Each row below holds a small network's activations on one input, seen along a few directions.
Each table varies a few parts of the input and shows all the possible inputs, shuffled.
A made-up example of a description, with smaller parts first: one of 2 separate values, together with either a single point or one of 11 places along a line or (one of 4 places along a line, together with one of 5 places around a ring).
Shared parts are said once, and a part with two or three values counts as separate values.
In the rows, zero is written as 128.

Other details of the inputs shift rows strongly along three fixed directions, in all tables alike. That doesn't count.

Table:
R1: [144 113 140 122 134 171 130 146 143 161 134]
R2: [ 79 133 113 135  92  85  98 115  89 112 133]
R3: [176  95 153 117 145 138 159 125 156  93 139]
R4: [128 117 147 136 151 140 167 142 115 132 132]
R5: [114 141 115 132  85 133 122  72 124  90 117]
R6: [135 131 104 124  68 149 148 100 137 106 118]
R7: [133  88 200 128 161 131 167 163 137 150 138]
R8: [110 114  97 116 128 179 118  96 135  77 124]
R9: [100 154 100 121 133 150  91  92 109 109  95]
R10: [116  68 103 103 115 141 184 137 120  54 112]
R11: [115 194 141 148 153  76  78 139 118 179 145]
R12: [190 126 135 134 127 154 178 128 159 191 144]
R13: [138 191  99 154 130 165 138  81 121 161  83]
R14: [133 140  77 131 111 126 136  91 121 128 119]
R15: [ 65 111 148 123 160  60  57 154  96  84 126]
R16: [113 175 119 142 126 116 100  84 139 163 115]
R17: [186 148 117 126 137 142 150 100 136 110 114]
R18: [133  62 186 119 167 110 133 187 136  96 165]
R19: [143 160  74 137 120 142 145  72 124 120 117]
R20: [177 127  73 131 110 161 148  90 160  90 124]
R21: [145 142 142 129 140 112 114 183 127 163 124]
R22: [135  98 100 108 113 122 137 124 155  62 131]
R23: [111 145 158 146 156  80  75 188 109 187 139]
R24: [ 98 201 109 145 133  93  81  89 114 178 107]
R25: [141 166  81 150  65 159 129  73 129 132 116]
R26: [105 130 124 119 123  81 125 144 120 148 127]
R27: [172 120 179 124 135 123 169 171 160 210 145]
R28: [142 130 155 129 130 149 164 159 151 181 124]
R29: [116 103  90 120 141 132 119 116 110  39 125]
R30: [184 137 144 136 138 156 176 120 158 176 148]
R31: [108 105 136 118 102 110 136  97  94  71 125]
R32: [129 157  69 131 116 176 109  99 114 133 101]
R33: [ 72 122 117 114 131  50  79 153 112  90 131]
R34: [192 148 174 146 107 163 176 124 139 188 152]
R35: [ 67 173 105 154 129 104  88 124 103 173 111]
R36: [111 146 126 112 131 133 100 157 119 160 111]
R37: [ 44 126 131 118 150  99  64 139  91 107 134]
R38: [104 100 115 110  77 107 143 125 102  77 126]
R39: [ 79  78 162 125 149  75  78 188 127 112 154]
R40: [ 88  99 113 131 126 133 131 124 131 105 127]
R41: [137  37 161  81 134 157 165 175 145  84 139]
R42: [165 146 113 124 129 205 138  88 147 136 103]
R43: [156 151  88 135 124 148 130  86 154  92 135]
R44: [139 127 128 133 140 142 110 120 143 103 115]
R45: [185 136 166 133 141 147 141 188 164 190 133]
R46: [151  84 180 127 156 157 188 159 143 140 152]
R47: [105 207 177 162 121  80  83 143  94 237 147]
R48: [134  42 156 103 153  82 149 175 116  66 165]
Description of these inputs: one of 2 separate values, together with one of 4 places along a line, together with either a single point or one of 5 places around a ring.
The inputs of R21 and R45 match in every part but the choice among 2 separate values. If R11 is changed in the same way as R21 into R45, which row does it become?
Answer: R43
Which other rows does R7 become when the place on the line of 4 takes its other values? List them by row number.
Answer: R28, R40, R46
A walk changes only the place on the ring of 5. It starts at R17 and steps to R15. List the rest of the walk in order.
Answer: R9, R13, R24
Which other rows does R14 become when the choice among 2 separate values takes its other values? List them by row number.
Answer: R12
Which other rows does R39 become when the choice among 2 separate values takes its other values? List them by row number.
Answer: R23
